These are the activations of a small neural network, seen along a few directions. Each row is one input.
Each table varies a few parts of the input and shows all the possible inputs, shuffled.
A made-up example of a description, with smaller parts first: values(2) and (point or ring(9) or (line(4) and ring(8))).
Shared parts are said once, and a part with two or three values counts as separate values.
In the rows, zero is written as 128.

Other details of the inputs shift rows strongly along two fixed directions, in all tables alike. That doesn't count.

Table:
row 1: [ 69 153 123 233  85  84 147 188 150  77 145]
row 2: [177 113 167 123 113 111 147 118 112 142 109]
row 3: [142 125 138 126 117 154 111 138 148 151 115]
row 4: [151 121 176 115 132 141 134 142 113 130 116]
row 5: [138 117 143 131 127 152 111 137 148 148 113]
row 6: [158 107 141 141 108 123 117 106 147 157 108]
row 7: [109 118 113  88 115 138 123 122 130 136 102]
row 8: [103 113 116  98 129 137 118 122 124 135  96]
row 9: [143 122 140 121 113 153 117 138 154 149 119]
row 10: [105 170 138 199  77  73 190 209 126  62 145]
row 11: [ 52 163  84 188  78  71 160 182 131  66 124]
row 12: [157 123 169 112 132 141 141 148 113 134 114]
row 13: [131 116 150 134 127 153 104 131 148 145 116]
row 14: [ 92 106 124 103 129 137 110 114 119 136 103]
row 15: [132 120 119  97 129 124  97 142 129 142 122]
row 16: [141 172  64 137 209 146 149  66 119 111 218]
row 17: [111 172  64 135 200 161 162  39 114 103 197]
row 18: [145 115 177 118 131 140 133 140 108 134 120]
row 19: [161 130 164 107 121 141 140 149 113 136 116]
row 20: [148 102 122 113 120  93 103 111 127 148 115]
row 21: [121 111 131 106 139 123  90 136 128 136 122]
row 22: [137 162  56 145 178 128 175  18 113 113 187]
row 23: [133 117 120  92 126 124 103 141 135 140 126]
row 24: [116 105 132 108 139 123  90 133 124 140 126]
Description of these inputs: line(4) and (point or line(5)).
Question: The inputs of row 8 and row 16 match in every part but the line(4) part. If row 7 is changed in the same way as row 8 into row 16, which row does it become?
Answer: row 23
Question: Which other rows agree with row 10 in the line(4) part? List them by row number.
Answer: row 2, row 4, row 12, row 18, row 19
Question: Change only the line(5) part in row 5. List by row number the other rows that result.
Answer: row 1, row 3, row 9, row 13
Question: Start at row 2 and move only the line(4) part, one step at a time. The first step leads to row 6. Which rows follow, in order?
Answer: row 20, row 22

Table:
row 25: [112 158  52 108 182 112 146  58 100 104 180]
row 26: [ 57 135 106 164  83  58 158 166 114  74 103]
row 27: [131 101 160  71 131 187  84 143 138 169  82]
row 28: [117 114 134 106  99 109 141 144 108 116  82]
row 29: [153 140 159 209  91  81 155 175 142 105 139]
row 30: [136 137 140 192  92  93 152 149 150 113 137]
row 31: [170 169 108 109 186 156 188  51  89 116 196]
row 32: [121 144 161 179  88  58 186 205 106  70 123]
row 33: [108 142 117 202  78  83 142 154 152 106 115]
row 34: [ 97  90 150  81 120 166  71 151 142 157  77]
row 35: [139 151  73 161 169 145 141  37 137 132 183]
row 36: [172 104 203  82 137 181  97 171 126 169 105]
row 37: [156 102 184  66 135 192  92 146 133 174 102]
row 38: [146 146  49 135 188 139 120  30 138 144 200]
row 39: [105  87 126  54 141 161  49 140 143 171  95]
Question: What is each input in this table made of?
Answer: values(3) and line(5)
Question: The inputs of row 35 and row 26 match in every part but the values(3) part. If row 29 is changed in the same way as row 35 into row 26, which row does it become?
Answer: row 32
Question: Change only the line(5) part in row 34. List by row number the other rows that result.
Answer: row 27, row 36, row 37, row 39

Table:
row 40: [ 75 176  65 186 149 106 162 102 132  69 197]
row 41: [161  56 210  65 101 146  90 137 125 188  37]
row 42: [ 85 134 129 184  82  75 117 214 156 100 122]
row 43: [148 153  72  92 187 156 152  32 112 132 163]
row 44: [ 79 125 103 166  66  51 146 177 136  94  88]
row 45: [130  48 166  55  92 140  46 127 138 193  50]
row 46: [116  89 172 111  81  79  92 207 121 126  63]
row 47: [187  85 152  52 171 154  90  92 113 179 112]
row 48: [ 62 152 124 200  80 108 144 213 146  81 114]
row 49: [124 137  88  84 193 183 126  48 114 139 177]
row 50: [ 91 177  60 155 140 104 181 105 109  80 164]
row 51: [132  76 181  45 113 163  54 175 134 187  63]
row 52: [ 85 133 135 162  89  63 137 215 109  82 112]
row 53: [188 135 109 103 197 150 124  52 105 149 179]
row 54: [122 154 135 193  85  78 175 184 139  83 145]
row 55: [ 73 152 124 190  86  77 125 215 150  82 131]
row 56: [104 180  90 197 149 144 162 124 146  85 178]
row 57: [196 152 131  89 187 186 157  57 117 145 182]
row 58: [170 143 106 126 185 198 123  52 141 161 169]
row 59: [208 147 127 105 178 176 151  48 119 158 184]
row 60: [166 137  78  93 175 152 136  24 114 155 155]
row 61: [112 186 108 203 148 110 200 106 115  70 185]
row 62: [124 102 190 108  58 111 124 217 125 129  67]
row 63: [102 130 156 201  63  68 153 180 127  99 100]
row 64: [ 91 156  69 176 151 109 154  94 137  88 191]
row 65: [149 136 114 131 171 182 127  86 148 147 152]
row 66: [156  66 181  63 101 148  41 158 147 202  62]
row 67: [149  67 209  49 107 166  94 141 107 183  40]
Question: The inputs of row 42 and row 51 match in every part but one. If row 44 is changed in the same way as row 42 into row 51, which row does it become?
Answer: row 50
Question: What is each input in this table made of?
Answer: line(4) and (values(2) or ring(5))
Question: Change only the ring(5) part in row 41. List by row number the other rows that result.
Answer: row 42, row 47, row 54, row 65
Question: Start at row 63 and move only the line(4) part, one step at a time. The first step leads to row 41. Which rows follow, in order?
Answer: row 61, row 67
Question: Change only the ring(5) part in row 53. List by row number the other rows that result.
Answer: row 58, row 59, row 63, row 66
Question: Which other rows agree with row 43 in the line(4) part? List them by row number.
Answer: row 40, row 46, row 55, row 56, row 57, row 61
